A small network was shown many inputs. Here are its activations along a few directions, one row for each input.
Each table varies a few parts of the input and shows all the possible inputs, shuffled.
A made-up example of a description, with smaller parts first: one of 5 places around a ring, together with either a single point or one of 9 places around a ring or (one of 2 separate values, together with one of 6 places along a line).
Shared parts are said once, and a part with two or three values counts as separate values.
In the rows, 128 means zero.

Other details of the inputs shift rows strongly along three fixed directions, in all tables alike. That doesn't count.

Rows:
row 1: [ 96 126 125 136  73 187 159 171 173 144 177]
row 2: [ 62 162 193  65 102 155 149  71 194 124 165]
row 3: [163 134  84 168 121 154 141 158  98 154  64]
row 4: [133 103 152 106 207  37  78  56  76 128 159]
row 5: [120 162 200  57 173 105 112  10 120 154 122]
row 6: [137 108 167  77 142  93 147 117 166 106 238]
row 7: [ 95 165 113 161 115 147  83 105 123 115  33]
row 8: [ 68 182 184  93 102 166 141  87 187 151 164]
row 9: [169 103 144 132 191  32 104 109  91 116 163]
row 10: [166  85 108 176  97 112 167 220 135 114 148]
row 11: [ 88 167 168  44  98 193 143  69 158 153 166]
row 12: [209  86  95 153 100 141 172 201 131 108 142]
row 13: [114 129 111 138 104 134 116 135 129 122 144]
row 14: [162 100  83 164 124 124 125 204 128  96 130]
row 15: [ 89 158 149 106 103 187 161 143 195 118 161]
row 16: [192  82 111 113 161  72 108 106  68 118 132]
row 17: [183  85 131 104 178  58 111  92  55 136 140]
row 18: [156  60  94 167 105 122 167 233 119 120 162]
row 19: [164  82 122 125 160  45 103 140  91  95 136]
row 20: [127 121  83 193 117 140 143 193 116 138  66]
row 21: [162  65 110 132 148  42 110 137  80  99 154]
row 22: [124  86 130 131 126 102 135 140 118 127 153]
row 23: [ 68 199 136 144 171 138  76  42 117 158  44]
row 24: [130 165 168  75 150 121 118  44 116 131 112]
row 25: [108 142 135 126  61 188 174 174 204 119 187]
row 26: [ 83 130 126 115  68 198 166 180 175 129 161]
row 27: [165 111  87 173 115 167 134 162  97 144  73]
row 28: [ 83 142 125 109  91 198 152 160 177 128 168]
row 29: [212  82 111 109 153  63 114 133  77 107 147]
row 30: [ 90 190 117 156 124 147  65  78 122 122  41]
row 31: [128 165 103 160 131 175 120 102 110 164  22]
row 32: [117  82 166  73 131  82 165 118 158 139 221]
row 33: [150 103  83 183 107 121 147 193 129 137 133]
row 34: [110 128 131 119 160 114 132 120 134 142 137]
row 35: [179 126  78 171 107 163 115 163 109 118  54]
row 36: [111  92 165  68 156 101 146 115 144 131 229]
row 37: [142 181 119 163 130 160 116 110  94 149  28]
row 38: [103 136 141 124  80 179 176 178 185 115 154]
row 39: [100 187 108 166 137 158  66  97 123 119  43]
row 40: [114 133 126 119 147 113  97 101 116 120 148]
row 41: [ 95 152 179 103 158  96 120  81 125 136 117]
row 42: [106 180 117 181 151 147 103 125 114 132  37]
Each input here is: one of 6 places around a ring, together with either one of 2 separate values or one of 5 places around a ring.
Changing only the place on the ring of 6 turns row 21 into row 32. The same change can be made to row 11. Which row results?
Answer: row 3
Changing only the place on the ring of 6 turns row 10 into row 2. The same change can be made to row 9. Which row results?
Answer: row 6
Which other rows does row 33 become when the place on the ring of 5 takes its other values? List them by row number.
Answer: row 20, row 23, row 32, row 34
A walk changes only the place on the ring of 6. It starts at row 34 and steps to row 42. List the rest of the walk in order.
Answer: row 15, row 14, row 28, row 36

Rows:
row 43: [113 131 159  90 101 130 126  97 134 128 155]
row 44: [ 96 148 142  94 150 116  99  77 130 111 103]
row 45: [169 128  78 206 111 133 113 205 112  99 105]
row 46: [122 177 128 123 117 200 126  99 144 157  66]
row 47: [131 102  67 203 122 138 130 212 120 136 144]
row 48: [126 122 121 183 183  62 112 137  81 120  43]
row 49: [213  76 114 121 117 119 166 194 110 123 185]
row 50: [ 74 159 183  64 158 126  98  32 138 112 124]
row 51: [141  86 160  78 112  99 146 107 141 117 208]
row 52: [177  61 102 129 119 103 151 209 140  92 181]
row 53: [123 143  94 165  68 176 134 163 130 126  82]
row 54: [178  79 105 130 166  43 106 149  74  83 134]
row 55: [125 144 132 129 128 131 114 123 160 118 150]
row 56: [ 88 172 152  98  95 175 138 119 189 124 181]
row 57: [156 142  88 185 165  78  73 117  89 102  70]
row 58: [ 96 175 113 216 121 153 137 171 147 142  58]
row 59: [166  99 166 107 196  44 152  97  91 155 143]
row 60: [102 135 135 102  61 185 162 138 184 136 161]
row 61: [ 94  77 146  77 154 100 140 132 134 135 219]
row 62: [ 88 107 131 114 132 116 120 100 111 161 149]
row 63: [129 182 114 136 117 189 122 106 115 149  52]
row 64: [143 159 145  93 188  94  88  23  84 143  72]
row 65: [ 92 143 148  95  82 194 152 161 178 113 161]
row 66: [133 141 145  96  88 213 176 137 173 147 158]
row 67: [159  70 117 108 150 113 160 155 105 164 200]
row 68: [152 134  99 186 128 128 108 154 121 101 107]
row 69: [ 78 166 138 173 111 149 139 118 132 160  43]
row 70: [121 124 161  84 145  80  95  49 117 131 131]
What do these inputs look like to the network?
Answer: one of 4 places along a line, together with either one of 2 separate values or one of 5 places around a ring
Changing only the place on the line of 4 turns row 63 into row 53. The same change can be made to row 67. Which row results?
Answer: row 62
Which other rows agree with row 52 in the place on the line of 4? List them by row number.
Answer: row 44, row 48, row 50, row 54, row 61, row 65
Which other rows agree with row 55 in the place on the line of 4? List them by row number.
Answer: row 45, row 47, row 56, row 57, row 58, row 68
Which other rows does row 62 become when the choice among 2 separate values takes its other values? List them by row number.
Answer: row 69

Rows:
row 71: [149 130 129 134 169  90 105  94 121  94  96]
row 72: [135 128 151 116 108 170 165 129 168 171 160]
row 73: [ 95 149 111 126 116 167  79  85 141 111  96]
row 74: [166 102 129 134 173  81 134  94  90 142  99]
row 75: [118 175 140 141 135 154  97  94 158 122  91]
row 76: [ 89 144 170 103  90 132 144 115 151 129 181]
row 77: [163 113 145 112 151  86 116 116 130  98 202]
row 78: [137  94 118 138 151  93 139 180 108 118 191]
row 79: [136 124 147  70 110 147 148 141 136 125 162]
row 80: [ 80 179 125 153 151 150 107 110 131 149 108]
row 81: [137  84 147 116 112  72 140 156 115 110 169]
row 82: [123  85 134 112 158  88 136 170 114 119 178]
row 83: [102 130 165 108 153  59 105  64 107 120  95]
row 84: [160  73 145 104 136 105 153 148  97 136 168]
row 85: [204  94  61 247 123  60 111 205  83 115  61]
row 86: [100 132 113 124 115 173 108  81 117 163  90]
row 87: [116 112 154  96 107 171 178 135 153 151 145]
row 88: [104 173 144  89 129 162 124  84 133 134  70]
row 89: [179 124 115 126 161  77 100 116  58 112 113]
row 90: [163  95 130 142 116  61 141 152 121 118 200]
row 91: [174 124 126 102 129 112 140 134 123 128 186]
row 92: [136 129 139 127 104 171 166 138 145 161 176]
row 93: [108 131  59 207  65 165 106 168 122 127  50]
row 94: [124 188 139 110 130 160 110  80 146 153  84]
row 95: [124 131 135 144 141  71 121  94 118 121  89]
row 96: [ 97 141 141 121 133 149 146 145 181 154 171]
row 97: [114 107 140 113 205  49 104  98  89 120 114]
row 98: [125 135 151 114 160 103  83  93 101  93  99]
row 99: [102 160 106  98 109 174  95  78 128 141  89]
row 100: [ 85 106 102 117 111 160 132 155 161 140 176]
row 101: [173 122  70 163  65 202 195 238 170 123 115]
row 102: [ 66 171 138 126 160 147 126  92 153 145  88]
row 103: [119 128 152 110  99 179 165 137 137 154 170]
row 104: [124 137 141 120  99 169 139 156 157  99 177]
row 105: [154 130  67 217 107 171 120 208 118  87  24]
What do these inputs look like to the network?
Answer: one of 5 separate values, together with either a single point or one of 6 places around a ring
Changing only the choice among 5 separate values turns row 93 into row 86. The same change can be made to row 95. Which row results?
Answer: row 74
Which other rows agree with row 75 in the choice among 5 separate values? List them by row number.
Answer: row 71, row 73, row 77, row 98, row 104, row 105
Which other rows agree with row 80 in the choice among 5 separate values? List them by row number.
Answer: row 78, row 82, row 96, row 97, row 100, row 102
Which other rows does row 76 become when the place on the ring of 6 takes its other values? List them by row number.
Answer: row 81, row 83, row 85, row 90, row 95
